A small network was shown many inputs. Here are its activations along a few directions, one row for each input.
Each table varies a few parts of the input and shows all the possible inputs, shuffled.
A made-up example of a description, with smaller parts first: one of 2 separate values, together with either a single point or one of 11 places around a ring or (one of 4 places along a line, together with one of 8 places around a ring).
Shared parts are said once, and a part with two or three values counts as separate values.
(in the rows, 128 means zero)

Other details of the inputs shift rows strongly along two fixed directions, in all tables alike. That doesn't count.

A family of inputs:
row 1: [148 121 158 131 105 116 121 150 134 174 107]
row 2: [173 123 112 143  98  80  77 137  86 111  90]
row 3: [113 140 143 130 163 146 171 104 136 122 174]
row 4: [129 112 160 128  96 134 162 144 124 166  84]
row 5: [178 140 109 159  77  91 119 126  85  91  85]
row 6: [ 91 108 157  91 125 172 159 135 155 173 155]
row 7: [108 122 138 136 166 151 170 101 134 122 169]
row 8: [137 101 154 113 116 113 118 155 126 166 100]
row 9: [ 81 109 151  95 142 163 150 131 149 146 171]
row 10: [140 118 162 124  90 135 164 148 130 164  89]
row 11: [172 154  76 155 106  84  68 154 140 116  28]
row 12: [ 96 118 150 109 130 166 157 122 162 155 177]
row 13: [132 113 164 130 108 118 123 153 132 188  97]
row 14: [ 96 145 138 111 143 152 139 114 142 122 192]
row 15: [106 117 103 125 150 149 127  95 125  98 189]
row 16: [161 128  94 136 171 109 108  85 124  83 194]
row 17: [164 129 109 150  87  95 109 135  66  86  73]
row 18: [156 128  98 132 174 101 103  94 123  71 195]
row 19: [154 114 109 125  58 116 106 140 105 120  94]
row 20: [130 138 159 122  98 122 151 148 109 149  88]
row 21: [153 138  94 136 160 124 144  81 112  61 182]
row 22: [119 127 144 109 165 146 169 115 138 109 175]
row 23: [ 78 118 155 103 146 172 144 133 140 148 169]
row 24: [ 66 147 127 116 172 184 133 133 199 149 119]
row 25: [101 132 107 142 149 143 124  94 125  96 194]
row 26: [129 162  64 159 209 119  87  98 165  77 143]
row 27: [139 175  35 174 198 115 109  92 135  32 135]
row 28: [100 113 177 123 159 149 145 138 154 194 150]
row 29: [111 107 175 102 115 145 170 158 129 170  94]
row 30: [111 118 144 127  81 136 127 146 123 160 107]
row 31: [137 111 145 120 103 131 155 138 112 148  89]
row 32: [153 111 150 129 105 115 122 144 138 170 109]
row 33: [175 126 105 155  76  91 124 123  87  97  80]
row 34: [ 98 129 167 106 164 160 174 127 135 144 154]
row 35: [122 122 149 106  82 141 124 158 123 148 110]
row 36: [180 157  76 156 103  84  66 155 143 112  31]
row 37: [107 107 159 125 169 147 144 121 157 174 167]
row 38: [102 147 147 123 169 143 165 107 127 119 170]
row 39: [101 142 184 104 143 158 181 140 146 166 143]
row 40: [ 99 131 132 107 145 154 135 117 134 116 185]
row 41: [ 90 116 148 110 133 165 157 120 158 156 175]
row 42: [114 150 149 115 128 160 165 190 188 194  41]
row 43: [147 113  93 156  62 104  92 126  91 102  94]
row 44: [123 113 135 117 178 137 134 105 145 142 181]
row 45: [113 125 141 109 168 145 170 113 134 111 172]
row 46: [ 94 145 148 105 108 171 131 174 198 186  54]
row 47: [145 110  92 139  70 100  86 136  83  87  95]
row 48: [110 147  88 144 149 123 104  87 104  61 195]
row 49: [121 138 138 125 128 132 111 177 181 193  33]
row 50: [176 138 115 140  82  96 115 137  80  86  82]
row 51: [125 122 155 140 102 132 153 144 111 155  87]
row 52: [107 132 165 104 158 157 174 129 135 141 153]
row 53: [104 166 104 129 199 157 161 129 185 123 130]
row 54: [106 134 168 109 169 139 141 129 152 171 170]
row 55: [124 143  88 145 141 124 115  84 117  69 198]
row 56: [119 132 160 129 106 129 149 148 105 152  86]
row 57: [149 120  88 146 180 110 101  81 113  80 190]
row 58: [174 124 131 131  93  92  90 151 102 131  90]
row 59: [116 105 169  99 156 150 151 135 159 191 151]
row 60: [142 117 158 113 115 117 115 156 123 168 103]
row 61: [158 118  98 129  62  98  92 141  94  89  99]
row 62: [165 159  66 164 102  93 100 155 121  97  17]
row 63: [124 115 177 119 117 131 138 156 146 202 110]
row 64: [118 104 136 111  83 141 129 143 123 157 105]
row 65: [137 121 117 127  68 113  97 146  92 116  90]
row 66: [132 133 118 134  64 106  98 143  93 122  90]
row 67: [101 112 179 106 165 153 139 147 147 185 147]
row 68: [131 126 160 124 114 111 115 151 122 174 101]
row 69: [168 116 100 150  86 100 119 124  75  95  74]
row 70: [110 137 140 134 167 144 168 100 131 118 173]
row 71: [149 126  97 132 177 101 105  93 120  76 192]
row 72: [ 97 165  84 129 176 155 114 105 184  90 145]
row 73: [ 86 112 150  92 140 162 152 132 152 145 173]
row 74: [117  94 175 107 129 135 131 163 139 192 105]
row 75: [ 83 128 175  96 108 160 151 154 146 185 134]
row 76: [131 146  87 147 139 124 113  84 120  63 203]
row 77: [143 112 108 143  57 108 103 134 102 123  89]
row 78: [135 144 103 151 180 103  97  89 109  84 189]
row 79: [122 171  41 155 171 124  81  82 152  35 144]
row 80: [172 112 121 146  88  88  99 137 110 141  89]
row 81: [178 140 115 146  90  74  80 137  93 114  95]
row 82: [158 117 129 127  85 115 142 138  99 130  77]
row 83: [145 133  76 152 167 104 123  79  88  27 177]
row 84: [149 127  91 154 173 102 105  77 123  82 193]
Each input here is: one of 3 separate values, together with one of 4 places along a line, together with either a single point or one of 6 places around a ring.
The inputs of row 29 and row 45 match in every part but the place on the line of 4. If row 66 is changed in the same way as row 29 into row 45, which row does it become?
Answer: row 75
The inputs of row 50 and row 52 match in every part but the place on the line of 4. If row 12 is changed in the same way as row 50 into row 52, which row does it become?
Answer: row 41
List by row number the other rows that have the place on the line of 4 and the choice among 3 separate values in common with row 21.
Answer: row 5, row 10, row 22, row 39, row 42, row 50
List by row number the other rows that have the place on the line of 4 and the choice among 3 separate values in common with row 28.
Answer: row 26, row 37, row 57, row 67, row 74, row 78

A family of inputs:
row 85: [100 140 122 131 148 139 126 118 133 113 159]
row 86: [124 138 130 125 167 131 142 116 131 109 148]
row 87: [151 121 117 138 104 115 126 133 116 130  82]
row 88: [146 135 126 138 110 110 123 137 106 127  82]
row 89: [123 126 117 127 150 133 118 105 142 123 164]
row 90: [161 116 120 136 107 106 111 143 120 139  95]
row 91: [132 133 118 131  94 118 105 149 109 122  92]
row 92: [149 133 127 137 111 113 122 143 107 124  82]
row 93: [158 118 118 138 106 103 112 137 119 141  96]
row 94: [138 144 118 136  94 116 123 138 109 118  87]
row 95: [111 129 106 126 143 141 127 111 138 113 159]
row 96: [135  91 144 119 109 126 151  95  81 108 203]
row 97: [116 148 122 122 151 138 142 117 135 100 151]
row 98: [112 126 110 123 146 146 128 117 142 113 160]
row 99: [ 78 116 213  86 125 173 159 174 171 242 108]
row 100: [142 143 118 135  94 118 121 144 109 114  85]
row 101: [154 117 119 132 105 112 125 138 118 123  80]
row 102: [127 138 130 139 164 120 128 116 133 123 161]
row 103: [127 124 117 126 150 135 116 110 142 119 164]
row 104: [149 115 122 126  94 111 100 140 124 134  94]
row 105: [161 120 110 142 101 110 119 135 110 117  78]
row 106: [111 125 112 118 146 142 128 117 144 110 159]
row 107: [119 138 130 124 157 133 115 117 134 120 164]
row 108: [132 132 118 127  94 113 105 148 110 117  91]
row 109: [124 107 162 116 118 127 154 103  76 113 203]
row 110: [155 129 131 132 113  98 109 147 113 132  95]
row 111: [121 135 112 127 146 147 145 112 143 106 153]
row 112: [136 122 121 125 163 124 130 115 144 122 161]
row 113: [145 126 113 129  90 120 126 140 123 116  84]
row 114: [153 133 126 139 111  98 108 141 108 136  96]
row 115: [118 140 130 138 164 133 143 112 131 114 149]
row 116: [124 126 120 138 159 137 146 106 141 117 149]
row 117: [103 142 119 124 149 139 126 117 131 115 159]
row 118: [120 137 129 121 156 127 114 116 135 115 163]
row 119: [111 150 122 136 148 139 142 113 134 105 152]
row 120: [140 132 129 141  97 106  96 139 112 132  97]
row 121: [119 137 110 129 144 143 145 107 141 109 152]
row 122: [106 127 111 132 143 143 129 112 143 115 160]
row 123: [ 94 114 212  91 138 166 169 182 169 239 106]
row 124: [139 128 114 142  87 122 128 136 123 123  86]
row 125: [131 124 121 138 160 125 131 111 143 127 162]
row 126: [ 80 100 207  93 118 178 163 171 184 245 106]
The inputs of row 100 and row 111 match in every part but one. If row 94 is changed in the same way as row 100 into row 111, which row does it become?
Answer: row 121
The inputs of row 104 and row 118 match in every part but one. If row 87 is changed in the same way as row 104 into row 118, which row does it become?
Answer: row 88
What do these inputs look like to the network?
Answer: one of 2 separate values, together with either a single point or (one of 4 places along a line, together with one of 5 places around a ring)
Which other rows does row 86 become when the choice among 2 separate values takes its other values? List them by row number.
Answer: row 101

A family of inputs:
row 127: [132 119 141 126 117 120 135 116  96 115 158]
row 128: [175 124 107 145  76  89  96 145 102 121  60]
row 129: [135 133 111 137  96 120 114 137 119 118  98]
row 130: [138 127 119 138 143 120 123 118 132 125 134]
row 131: [156 122 113 138  94 104 110 144 112 126  78]
row 132: [130 148  91 141 183 119 118  89 124  66 190]
row 133: [142 131 110 138 100 120 124 134 119 118  93]
row 134: [122 139 119 132 135 128 129 122 126 110 129]
row 135: [153 124 117 143  93 101  95 142 112 133  83]
row 136: [109 113 197 106  99 147 149 186 150 230  61]
row 137: [137 140 116 138 102 118 120 138 114 116  94]
row 138: [ 88 139 122 118 194 161 149  94 162 108 208]
row 139: [ 95 144 129 119 204 159 151  96 155 109 206]
row 140: [159 137  79 152 109  96  86 113  99  72 114]
row 141: [133 131 120 129 136 122 114 123 134 121 138]
row 142: [148 135 123 135 112 108 110 138 117 124 100]
row 143: [131 113 133 122 112 123 128 114 100 120 162]
row 144: [123 112 140 123 146 137 151 101 117 113 193]
row 145: [ 80 113 193  90 152 186 182 156 182 215 128]
row 146: [ 91 110 189  94 118 165 157 176 167 219  97]
row 147: [111 134 118 126 165 145 146 105 147 110 165]
The inputs of row 145 and row 140 match in every part but one. If row 130 is changed in the same way as row 145 into row 140, which row does it become?
Answer: row 135
What do these inputs look like to the network?
Answer: one of 3 separate values, together with either a single point or one of 6 places along a line
Which other rows does row 132 become when the place on the line of 6 takes its other values? List them by row number.
Answer: row 134, row 136, row 137, row 139, row 142
Which other rows does row 147 become when the choice among 3 separate values takes its other values? List them by row number.
Answer: row 134, row 138

A family of inputs:
row 148: [ 91 139 130 118 165 158 141 107 152 120 182]
row 149: [173 140  76 154 101  90 101 118  94  65  98]
row 150: [127 125 124 121 110 132 123 141 137 135 112]
row 151: [118 141 134 124 189 137 141 104 145 117 179]
row 152: [126 139 112 137 180 133 143  97 143 103 181]
row 153: [133 124 141 130 123 130 138 136 136 152 103]
row 154: [111 110 181 105 105 142 133 178 148 211  79]
row 155: [180 141  71 160 105  70  66 115  88  65 112]
row 156: [103 130 116 118 172 151 136 107 151 110 182]
row 157: [104 124 179 108  91 155 163 176 144 197  71]
row 158: [107 129 129 123 176 149 136 103 160 131 182]
row 159: [107 109 162 111 166 148 173  89 112 118 235]
row 160: [141 118 119 138 102 113 107 140 123 138  95]
row 161: [164 131  89 148  96  97 106 129  95  85  83]
row 162: [167 146  67 166  97  84  92 110  75  48  99]
row 163: [168 131  82 156  99  88  85 120 105  90 106]
row 164: [106 133 119 117 170 151 135 103 154 110 181]
row 165: [122 117 176 112 113 135 145 172 138 196  74]
row 166: [103 123 181 108  93 156 160 171 143 196  68]
row 167: [145 127 129 131 107 109  99 142 120 138  96]
row 168: [139 123 126 137 125 121 131 133 125 136 106]
row 169: [153 131 109 137 101 111 118 131 111 106  87]
row 170: [105 122 162 111  84 147 138 170 142 185  80]
row 171: [108 108 147 111 160 145 151  85 112 111 245]
row 172: [ 93 138 120 123 167 152 137 106 145 110 184]
row 173: [135 131 147 124 129 122 133 146 131 152 107]
The inputs of row 148 and row 166 match in every part but one. If row 160 is changed in the same way as row 148 into row 166, which row does it become?
Answer: row 168
What do these inputs look like to the network?
Answer: one of 2 separate values, together with either a single point or (one of 3 separate values, together with one of 4 places along a line)
Which other rows does row 153 become when the choice among 3 separate values takes its other values? List them by row number.
Answer: row 152, row 168
